126  141  141  124  135  133  121
113  141  155  127  139  145  145
ans = 135

127  129  137  129  120  128  139
129  129  155  137  131  127  135
ans = 120

118  110  118  111  136  103  141
137  109  132  114  131  107  124
ans = 136

116  142  154  119  141  112  151
130  103  106  127  116  128  116
ans = 141

112  138  143  108  148  115  137
136  106  106  134  146  131  145
ans = 148

150  146  132  122  119  138  145
149  145  133  120  117  139  146
ans = 119

135  143  114  135  127  126  125
157  148  124  144  127  128  123
ans = 127
---
Q: 112,119,116,98,128,138
A: 119
Q: 131,117,152,128
A: 117
Q: 108,114,105,99,129,140
A: 114
Q: 150,111,135,147,156,130,136
A: 111
Q: 135,136,155,106
A: 136
Q: 127,125,127,154,113
A: 125
Q: 135,134,124,156,128
A: 134
---
[[106 137 131 131 121]
 [126 124 113 116 134]] gives 131

[102 149  98 141 129 136 108] gives 141

[[135 123 126 123 122]
 [122 115 149 104 130]] gives 123

[105 111 112 117 119] gives 117

[128 107 113 130 125 116 115] gives 130

[117 147 124 104] gives 104

[[104 134 150 137 126 134]
 [128 124 112 134 103 151]] gives 137

[[112 148 116 148]
 [113 108 132 128]
 [112 151 147 115]] gives 148

[124 108 136 125 130 107] gives 125

[111 116 141 120 141 134 103] gives 120
---
((125, 127, 114, 115, 138), (99, 135, 137, 132, 140)) -> 135
((107, 123, 110, 117, 130, 110), (146, 141, 124, 137, 125, 118), (111, 128, 122, 126, 139, 110)) -> 141
((117, 153, 120, 142, 148, 115), (122, 131, 128, 124, 133, 131), (113, 125, 120, 139, 121, 131)) -> 131
((122, 122, 150, 126, 124, 127, 124), (129, 123, 121, 128, 134, 126, 122)) -> 123
((114, 150, 147, 155), (151, 115, 111, 109)) -> 115
((133, 133, 109, 148, 140, 144, 154), (138, 133, 110, 151, 140, 140, 146), (136, 133, 109, 154, 137, 142, 145)) -> 133
((125, 151, 128, 144, 101), (149, 100, 134, 116, 118)) -> 100
((115, 107, 132, 135), (149, 127, 121, 150), (127, 151, 108, 134)) -> 127
---
[152 138 128 131 157 146 148] -> 152, 148

[141 126 155  99 129] -> 141, 129

[154 111 156 151 124 104] -> 154, 104

[158 116 129 155 124 125 126] -> 158, 126

[[148 117 138 125 139 151]
 [150 134 139 130 155 148]] -> 148, 148

[[130 126 134 113]
 [107 137 122 138]] -> 130, 138

[150 147 126 129 140 100 136] -> 150, 136

[[151 156 109 153]
 [144 104 103 154]
 [105 101 150 155]] -> 151, 155

[[142 127 142 128 121 134]
 [143 139 122 131 141 136]
 [135 153 113 136 130 153]] -> 142, 153

[123 152 114 144 129] -> 123, 129
---
141  153  150  152  147
113  119  109  113  107
109  145  100  143  100
value 152

133  123  116  119  134  114  122
131  127  134  157  139  119  137
116  140  132  119  110  114  115
value 114

131  125  109  131  136  121  126
109  114  113  120  130  151  127
109  115  116  119  129  150  125
value 121

128  141  133  125  144  114
129  141  135  125  145  116
135  129  149  132  152  118
value 144

126  123  127  130  100  130
127  123  129  129   99  129
120  119  118  129  115  142
value 100

102  129  124  129  135  133  132
143  145  141  130  136  132  121
135  146  142  132  137  133  125
value 133

109  148  135  152
108  149  154  109
148  107  108  150
value 135

128  115  128  129  127  104
128  114  129  128  127  101
128  117  128  130  131  137
value 127

123  122  125  127  128  134
143  120  140  119  144  132
104  123  112  141  106  128
value 128
---
[[115 126 134 114 100]
 [114 139 101 135 115]
 [108 133 145 117 107]] result: 114

[[153 128 148 116]
 [124 126 144 128]
 [148 130 149 116]] result: 148

[[112 112 140 124]
 [150 154 119 135]
 [116 125 148 128]] result: 140

[[139 153 130 144 137 130 117]
 [136 145 126 138 131 125 116]
 [134 137 123 132 126 121 116]] result: 130

[[136 109 135 118 131]
 [128 119 139 120 150]
 [126 134 130 135 122]] result: 118

[[126 131 154 127 134 139 106]
 [151 124 116 113 106 150 119]
 [114 147 147 135 141 129 148]] result: 139

[[107 148 109 104 143]
 [148 137 123 110 144]
 [149 131 149 134 108]] result: 104

[[124 105 148 129 119 119]
 [122 128 150 141 104 136]
 [122 143 140 146 102 146]] result: 119

[[129 107 131 122 123]
 [122 129 135 124 133]
 [125 122 148 141 143]] result: 122

[[143 106 105 107 111 111 116]
 [130 130 128 124 131 133 131]
 [138 121 114 114 119 116 120]] result: 111
---
[112 136 108 144 143 151] | 151, 108

[[122 117 121 135 113 117 117]
 [128 149 116 127 132 139 106]
 [138 133 102 139 117 138 110]] | 149, 102

[123 121 129 128 141 133  99] | 141, 99

[106 130 136 107 129] | 136, 106

[156 136 111 126 142 124 143] | 156, 111

[[128 135 124 128 151 145]
 [123 153 128 142 126 140]] | 153, 123

[148 120 153 105] | 153, 105

[125 149 122 129 114 157 119] | 157, 114
---
array([[150, 119, 121, 127, 113],
       [139, 114, 121, 148, 117],
       [146, 119, 126, 134, 115]]) result: 121, 150

array([112, 125, 146, 150, 146]) result: 146, 150

array([[116, 133, 120, 126, 109],
       [114, 139, 121, 129, 103],
       [144, 113, 133, 125, 157]]) result: 121, 157

array([[115, 155, 103, 104, 101],
       [141, 108, 135, 141, 141],
       [117, 150, 114, 113, 112]]) result: 135, 155

array([120, 136, 139, 149, 109, 127, 128]) result: 149, 149

array([[124, 107, 122, 136, 121],
       [128, 154, 128, 117, 128],
       [125, 108, 126, 139, 123]]) result: 128, 154

array([[121, 139, 138, 122, 119],
       [128, 149, 129, 104, 120],
       [121, 132, 137, 133, 128]]) result: 129, 149

array([144, 111, 110, 117, 100, 129, 123]) result: 117, 144

array([149, 152, 153, 118, 123]) result: 153, 153
---
137	122	135	138	118	156
119	128	119	117	129	104
136	129	129	135	118	137
=> 122

128	127	105	119	116
132	133	135	125	157
=> 127

136	114	137	120	119	145
128	112	153	119	134	138
=> 114

147	117	142	144	100 => 117

150	143	129	126	128	128 => 143

153	101	121	142	141 => 101
